Look-ups in named tables: a row name and a column name give one cell, copied from the table.

minu =
fields: rameno, musaze, git, debegul, girevi, luv, mig, pez
tupodem: [151, 165, 164, 171, 200, 132, 157, 144]
kogifed: [123, 146, 179, 155, 180, 150, 115, 100]
vadut: [142, 185, 116, 46, 130, 132, 133, 150]
batin: [105, 93, 154, 167, 119, 149, 102, 97]
zemum: [155, 110, 98, 176, 131, 95, 173, 165]
dem: [140, 158, 79, 48, 109, 98, 132, 136]
gulo: [93, 113, 133, 74, 66, 167, 80, 107]
nos: [164, 155, 126, 165, 184, 102, 176, 158]
pekef: [100, 105, 115, 74, 45, 163, 96, 135]

What is the debegul of pekef in minu?
74
What is the girevi of zemum in minu?
131
What is the mig of gulo in minu?
80
What is the luv of nos in minu?
102
What is the mig of batin in minu?
102
What is the luv of tupodem in minu?
132
What is the musaze of tupodem in minu?
165
What is the pez of zemum in minu?
165
What is the rameno of tupodem in minu?
151
What is the pez of pekef in minu?
135
What is the girevi of dem in minu?
109
What is the musaze of dem in minu?
158
What is the rameno of kogifed in minu?
123
What is the git of kogifed in minu?
179
What is the mig of zemum in minu?
173
What is the pez of dem in minu?
136
What is the girevi of batin in minu?
119
What is the pez of batin in minu?
97
What is the mig of tupodem in minu?
157
What is the git of vadut in minu?
116

nololor.tsv
	zoluba	gib	fudiv
vus	115	149	86
befupu	117	177	105
dunub	121	77	78
venif	154	216	86
nometo	142	236	53
metef	146	112	88

vus, zoluba => 115
vus, gib => 149
venif, zoluba => 154
befupu, gib => 177
metef, fudiv => 88
vus, fudiv => 86
dunub, zoluba => 121
nometo, fudiv => 53
venif, fudiv => 86
venif, gib => 216
dunub, gib => 77
metef, gib => 112
metef, zoluba => 146
nometo, zoluba => 142
dunub, fudiv => 78
Row with the largest fudiv: befupu

Table valotof
,nusa,pes,rogagom,budog,tefi,tidaza,fuza,tosasa
bozatok,663,156,-333,-694,-751,-624,429,85
gak,-716,-307,9,69,-262,-322,269,216
punerem,-431,-856,112,46,-599,101,180,-217
fadevup,-62,-105,-365,444,-263,401,449,550
beloz,-727,-240,236,-519,-255,443,530,-542
tirik,-457,525,-465,-319,4,555,-506,219
rige,-702,461,31,-211,556,307,-585,97

What is the pes of bozatok in valotof?
156
What is the tosasa of rige in valotof?
97
What is the rogagom of bozatok in valotof?
-333
What is the tidaza of gak in valotof?
-322
What is the tefi of bozatok in valotof?
-751
What is the pes of gak in valotof?
-307
What is the fuza of beloz in valotof?
530
What is the rogagom of beloz in valotof?
236
What is the rogagom of fadevup in valotof?
-365
What is the tefi of rige in valotof?
556
What is the tefi of fadevup in valotof?
-263
Row with the largest rogagom: beloz

Table ril
,bup,tosom,mekuder
leseg,42,45,39
tal,46,32,38
sigofo,54,76,45
fato,28,31,23
nesagu,44,41,37
ruradi,34,27,37
kepev,36,41,34
kam,37,37,31
zon,30,42,45
rov,39,30,34

What is the tosom of sigofo in ril?
76
What is the mekuder of nesagu in ril?
37
What is the bup of nesagu in ril?
44
What is the mekuder of sigofo in ril?
45
What is the tosom of tal in ril?
32
What is the tosom of ruradi in ril?
27
What is the tosom of kepev in ril?
41
What is the tosom of leseg in ril?
45
What is the bup of zon in ril?
30

ral:
|  | fupu | mev | vab |
|---|---|---|---|
| zenura | 92 | 197 | 27 |
| durigek | 67 | 88 | 119 |
| lazusak | 112 | 171 | 48 |
| rifon | 173 | 92 | 111 |
| luz | 142 | 88 | 99 |
| gupi | 102 | 142 | 82 |

vab of zenura is 27
mev of gupi is 142
fupu of zenura is 92
vab of durigek is 119
vab of luz is 99
mev of zenura is 197
vab of rifon is 111
vab of lazusak is 48
mev of lazusak is 171
fupu of durigek is 67
mev of durigek is 88
fupu of lazusak is 112
mev of rifon is 92
mev of luz is 88
fupu of luz is 142
vab of gupi is 82
fupu of rifon is 173
fupu of gupi is 102
Row with the largest fupu: rifon

ral =
	tavan	gav	gozenu	nedarim	zoru	miniruf	nenam	ler	muz	lezipov
nozigop	46.49	46.14	54.87	48.18	49.60	35.57	38.40	51.07	48.91	47.88
rizi	37.40	38.03	31.68	34.14	45.66	46.20	44.45	45.27	45.54	52.61
zalaras	49.63	43.23	51.10	57.86	51.02	49.31	48.01	40.17	46.52	39.26
sulo	54.73	55.15	69.50	31.47	42.11	30.02	37.36	59.59	56.31	47.68
pupag	40.86	29.84	35.29	41.15	62.84	26.61	46.00	51.64	58.56	33.52
foge	41.80	86.43	35.34	62.43	64.53	51.34	75.18	78.51	14.38	51.24
gil	57.71	43.31	49.91	59.36	56.24	53.06	45.10	30.01	33.60	40.12
vogib	47.75	54.62	36.43	41.70	43.73	44.52	51.76	42.34	47.28	48.83
mufusid	48.53	41.04	38.35	53.17	48.42	52.75	46.36	40.84	48.66	47.29
nebobak	47.84	40.53	52.59	45.84	48.38	48.96	45.49	48.20	46.49	33.93
nosupe	54.94	48.29	50.36	41.82	42.16	52.23	39.27	42.34	40.51	44.80
burife	51.16	37.88	24.07	51.12	35.13	37.80	46.77	49.62	38.92	39.11

tavan of burife is 51.16
gozenu of zalaras is 51.10
nenam of foge is 75.18
muz of mufusid is 48.66
muz of nosupe is 40.51
nedarim of burife is 51.12
miniruf of sulo is 30.02
muz of sulo is 56.31
Row with the largest ler: foge

tinime:
columns: pem, godub, nerar, nefivu, somunud, nagazin, kig, bes
zag: [132, 177, 16, 223, 154, 217, 95, 108]
zudud: [67, 195, 95, 220, 206, 209, 110, 54]
lobato: [60, 191, 112, 209, 221, 200, 123, 62]

nefivu of zag is 223
godub of zag is 177
kig of zag is 95
somunud of zag is 154
kig of zudud is 110
somunud of lobato is 221
nefivu of zudud is 220
nerar of zudud is 95
godub of zudud is 195
godub of lobato is 191
somunud of zudud is 206
kig of lobato is 123
nagazin of zag is 217
nagazin of zudud is 209
pem of zudud is 67
bes of lobato is 62

Table denu
|  | zep | naz | zonotop | rokude | nug | bovodoz |
|---|---|---|---|---|---|---|
| veg | 4075 | 9163 | 3872 | 1879 | 2129 | 4679 |
| zet | 1937 | 8601 | 4266 | 923 | 5521 | 6047 |
| pup | 2497 | 2897 | 2174 | 3003 | 3390 | 4470 |

pup, zonotop => 2174
zet, zep => 1937
pup, bovodoz => 4470
pup, nug => 3390
pup, zep => 2497
veg, bovodoz => 4679
veg, rokude => 1879
zet, naz => 8601
zet, rokude => 923
veg, naz => 9163
pup, rokude => 3003
veg, zonotop => 3872
veg, zep => 4075
zet, zonotop => 4266
veg, nug => 2129
zet, nug => 5521
zet, bovodoz => 6047
pup, naz => 2897
Row with the largest naz: veg

nez:
,dup,gabaduk,zinu,rer,num,tima,zata
rebo,-0.19,-0.21,-0.23,-0.12,-0.43,-0.22,0.25
lapo,-0.10,-0.49,-0.21,0.25,0.07,-0.04,-0.24
gidona,-0.20,-0.18,-0.18,-0.14,-0.19,-0.17,-0.16
zegot,-0.42,-0.35,-0.54,-0.22,-0.53,-0.19,-0.43
tepopev,-0.32,-0.30,0.05,0.75,-0.48,-0.16,0.01
ver,-0.20,-0.17,-0.19,-0.14,-0.20,-0.17,-0.16
kefimu,0.22,-0.36,-0.25,-0.57,-0.51,-0.20,-0.12

tepopev, gabaduk => -0.30
zegot, dup => -0.42
kefimu, dup => 0.22
tepopev, zinu => 0.05
rebo, dup => -0.19
ver, rer => -0.14
tepopev, num => -0.48
lapo, dup => -0.10
lapo, tima => -0.04
gidona, rer => -0.14
lapo, zata => -0.24
Row with the largest zinu: tepopev

